arr = ((130, 122, 130, 128, 132, 123, 128, 121, 127, 121, 132, 133, 114, 133), (127, 120, 130, 123, 134, 109, 145, 119, 132, 125, 133, 133, 134, 140), (117, 122, 137, 126, 147, 137, 143, 122, 127, 110, 157, 127, 135, 129), (126, 121, 132, 128, 140, 117, 129, 127, 119, 127, 128, 130, 118, 134))
arr[0][0] => 130
arr[3][1] => 121
arr[2][9] => 110
arr[0][5] => 123
arr[2][12] => 135
arr[0] => [130, 122, 130, 128, 132, 123, 128, 121, 127, 121, 132, 133, 114, 133]
arr[1][5] => 109
arr[3][5] => 117
arr[:, 9] => [121, 125, 110, 127]
arr[0][4] => 132
arr[0][10] => 132
arr[3][9] => 127
arr[2][5] => 137
arr[2][4] => 147
arr[0][1] => 122
arr[1] => [127, 120, 130, 123, 134, 109, 145, 119, 132, 125, 133, 133, 134, 140]
arr[2][11] => 127
arr[0][7] => 121
arr[3][12] => 118
arr[:, 5] => [123, 109, 137, 117]
arr[:, 10] => [132, 133, 157, 128]
arr[3][6] => 129
arr[2] => [117, 122, 137, 126, 147, 137, 143, 122, 127, 110, 157, 127, 135, 129]
arr[0][8] => 127
arr[1][1] => 120

B =
[[123 134 127 141 127 115 127 138 132]
 [126 125 126 136 124 127 117 127 124]
 [136 133 127 127 105 119 126 138 133]
 [134 129 134 142 120 139 128 136 137]
 [117 135 132 145 120 139 114 131 122]
 [120 127 118 117 130 122 120 118 120]
 [122 131 132 126 130 137 116 120 109]
 [131 136 137 135 121 146 117 132 131]
 [134 131 115 138 133 111 125 120 122]
 [132 136 120 112 129 140 141 129 118]]
B[0, 0] => 123
B[5, 0] => 120
B[:, 5] => [115, 127, 119, 139, 139, 122, 137, 146, 111, 140]
B[9, 3] => 112
B[3] => [134, 129, 134, 142, 120, 139, 128, 136, 137]
B[1, 4] => 124
B[5] => [120, 127, 118, 117, 130, 122, 120, 118, 120]
B[0] => [123, 134, 127, 141, 127, 115, 127, 138, 132]
B[4, 3] => 145
B[8, 4] => 133
B[2, 7] => 138
B[:, 2] => [127, 126, 127, 134, 132, 118, 132, 137, 115, 120]
B[5, 3] => 117
B[8] => [134, 131, 115, 138, 133, 111, 125, 120, 122]
B[1] => [126, 125, 126, 136, 124, 127, 117, 127, 124]
B[2, 6] => 126
B[4, 7] => 131
B[8, 3] => 138
B[2, 2] => 127
B[4, 6] => 114
B[8, 8] => 122
B[8, 5] => 111
B[:, 8] => [132, 124, 133, 137, 122, 120, 109, 131, 122, 118]
B[6, 0] => 122
B[7, 1] => 136
B[:, 3] => [141, 136, 127, 142, 145, 117, 126, 135, 138, 112]
B[0, 1] => 134
B[3, 8] => 137
B[7, 2] => 137
B[7, 6] => 117
B[5, 5] => 122

grid =
[[138 124 111 118 140 135]
 [141 114 120 121 150 130]
 [125 139 111 119 118 130]
 [122 122 144 133 128 115]
 [124 139 134 145 107 143]
 [126 142 115 147 110 131]
 [138 120 137 126 137 152]
 [121 135 152 145 131 123]
 [132 118 114 103 138 122]]
Rows and columns are counted from 0.
(0, 0) -> 138
(4, 4) -> 107
(3, 3) -> 133
(8, 4) -> 138
(7, 3) -> 145
(2, 1) -> 139
(2, 2) -> 111
(8, 3) -> 103
(1, 1) -> 114
(1, 5) -> 130
(5, 1) -> 142
(8, 0) -> 132
(4, 2) -> 134
(0, 1) -> 124
(8, 5) -> 122
(3, 2) -> 144
(6, 1) -> 120
(4, 1) -> 139
(6, 2) -> 137
(0, 2) -> 111
(0, 4) -> 140

W = [152 134 126 129 110 123 138 136 112 134 144 109 121]
W[0] => 152
W[-7] => 138
W[1] => 134
W[-8] => 123

A = [[126, 139, 127, 133, 122], [126, 131, 127, 125, 128], [126, 123, 124, 133, 124], [142, 129, 128, 122, 124], [131, 128, 145, 119, 123], [123, 113, 123, 130, 102], [113, 142, 129, 130, 128], [134, 138, 122, 132, 129], [130, 135, 119, 133, 117]]
A[0,0]: 126
A[3,4]: 124
A[7]: [134, 138, 122, 132, 129]
A[0]: [126, 139, 127, 133, 122]
A[4]: [131, 128, 145, 119, 123]
A[2,3]: 133
A[3,1]: 129
A[6,4]: 128
A[:, 3]: [133, 125, 133, 122, 119, 130, 130, 132, 133]
A[6,2]: 129
A[7,4]: 129
A[5,2]: 123
A[1,2]: 127
A[1,4]: 128
A[5,0]: 123
A[8,4]: 117
A[2,1]: 123
A[5]: [123, 113, 123, 130, 102]
A[8,2]: 119
A[:, 4]: [122, 128, 124, 124, 123, 102, 128, 129, 117]
A[4,1]: 128

x = [147 105 125 112 113 138 132 121 122 119 122 122 144]
x[0] => 147
x[1] => 105
x[9] => 119
x[8] => 122

X = (101, 113, 138, 156)
X[0] -> 101
X[2] -> 138
X[1] -> 113

m =
[[129 128 128 138 154 134 128 129 128 128 128 128 127 128]
 [128 127 127 129 139 154 136 128 128 128 128 129 128 128]
 [128 128 128 127 128 128 128 128 128 128 131 149 147 130]]
Rows and columns are counted from 0.
(0, 0)	129
(2, 12)	147
(1, 9)	128
(2, 5)	128
(0, 3)	138
(2, 2)	128
(0, 11)	128
(0, 2)	128
(1, 7)	128
(2, 13)	130
(2, 10)	131
(2, 4)	128
(0, 9)	128
